Each row below is a small network's average activation on inputs in which a field has the value named, seen along a few directions.
Related values have similar rows: they may be neighbours, one step apart, or belong to one group.
In the rows, 500 means zero.
Strong random noise was added to every row along 8 fixed directions; ignore it. To show where, here is one row again and again, with new noise each time:
[533 449 514 472 465 491 278 552 494 247 767 664 549 447 386 415 346 553
 539 284]
[463 521 449 459 463 460 427 563 629 413 545 553 601 427 550 702 301 558
 594 413]
[635 499 511 601 372 420 416 602 651 437 440 480 704 180 562 904 414 547
 598 464]
[487 737 446 568 339 539 484 516 737 577 518 430 449 257 408 682 597 566
 546 731]
[356 352 498 522 381 408 423 811 508 181 685 529 721 259 390 417 402 633
 643 158]
[519 112 700 402 358 304 530 778 476 389 449 490 740 191 620 635 457 509
 489 162]
[215 317 514 566 637 398 675 713 623 428 288 300 595 417 638 437 576 694
 501 384]
[379 670 328 445 512 619 573 457 526 585 674 672 537 731 452 539 257 517
 643 513]
[594 672 494 349 372 597 207 365 606 494 687 670 230 474 304 425 466 385
 471 599]
[695 635 445 730 241 643 190 601 467 390 599 591 439 143  42 338 704 365
 668 500]


ZAN, 24 values:
padop: [561 591 596 384 722 546 425 191 588 534 743 537 218 812 575 393 572 609
 183 716]
sutuf: [558 209 627 679 763 361 366 529 363 153 247 255 510 399 525 182 720 570
 346 254]
vup: [476 680 428 394 325 528 438 513 457 492 601 399 428 307 384 482 475 484
 542 654]
kazat: [210 612 473 336 413 486 564 719 638 499 294  95 370 267 359 366 802 500
 470 662]
korol: [453 383 548 440 590 529 507 416 535 614 447 594 360 666 558 398 614 478
 465 502]
lun: [455 553 548 422 403 546 776 594 470 798 538 388 540 390 534 509 696 557
 420 733]
fis: [524 573 462 605 623 406 288 423 679 293 263 365 324 420 597 553 420 530
 561 541]
lebu: [763 275 613 528 687 528 478 408 305 603 213 461 482 473 647 457 583 385
 302 486]
ked: [458 532 518 484 523 410 344 475 535 162 749 442 496 415 527 385 350 675
 454 410]
pok: [397 327 540 356 509 432 470 528 524 510 315 501 348 476 612 363 480 423
 458 390]
lolu: [396 553 506 593 632 514 571 638 499 439 575 331 684 450 471 385 649 705
 457 539]
vona: [349 280 464 650 650 376 616 570 546 380 242 421 516 585 637 376 495 504
 583 302]
pez: [405 470 550 159 399 343 233 600 759 242 458 375 254 233 589 478 393 510
 481 456]
zovap: [679 640 440 516 574 605 263 288 326 410 558 479 467 586 358 402 463 391
 455 539]
gem: [624 666 556 435 382 429 185 360 648 310 671 496 318 416 375 567 558 539
 344 630]
rizi: [466 839 308 719 157 680 698 646 383 787 443 391 623 379 176 591 717 395
 720 787]
nimo: [573 468 580 593 516 625 744 439 370 717 607 484 544 568 475 348 706 580
 399 692]
pum: [452 518 504 429 394 534 386 529 524 534 498 604 326 522 403 406 654 396
 446 502]
bamit: [540 502 502 864 873 613 813 310 397 630 608 538 679 814 633 474 556 781
 357 632]
seko: [818 341 635 435 457 518 486 287 359 672 531 854 405 682 611 608 396 272
 439 478]
tuze: [549 302 509 502 639 327 335 495 438 177 575 723 696 730 636 700 162 497
 520 164]
vapif: [388 536 575 421 541 399 533 380 633 441 499 512 349 685 664 574 439 486
 461 494]
ravaz: [434 625 280 459 446 442 304 507 512 393 320 527 459 566 443 586 280 293
 791 343]
nofo: [670 776 488 562 502 590 373 353 616 634 493 446 397 446 450 618 641 469
 458 790]
Each value of ZAN is a pair of two hidden parts, and every pair occurs once (6 first parts, 4 second parts).
Changing only the second part turns vapif into zovap. pum has the same second part as vapif; what does that change turn pum into?
Answer: lolu
Changing only the second part turns ravaz into sutuf. fis has the same second part as ravaz; what does that change turn fis into?
Answer: ked
Changing only the second part turns rizi into gem. nofo has the same second part as rizi; what does that change turn nofo into?
Answer: padop
Changing only the second part turns pez into lebu. nimo has the same second part as pez; what does that change turn nimo into?
Answer: lun
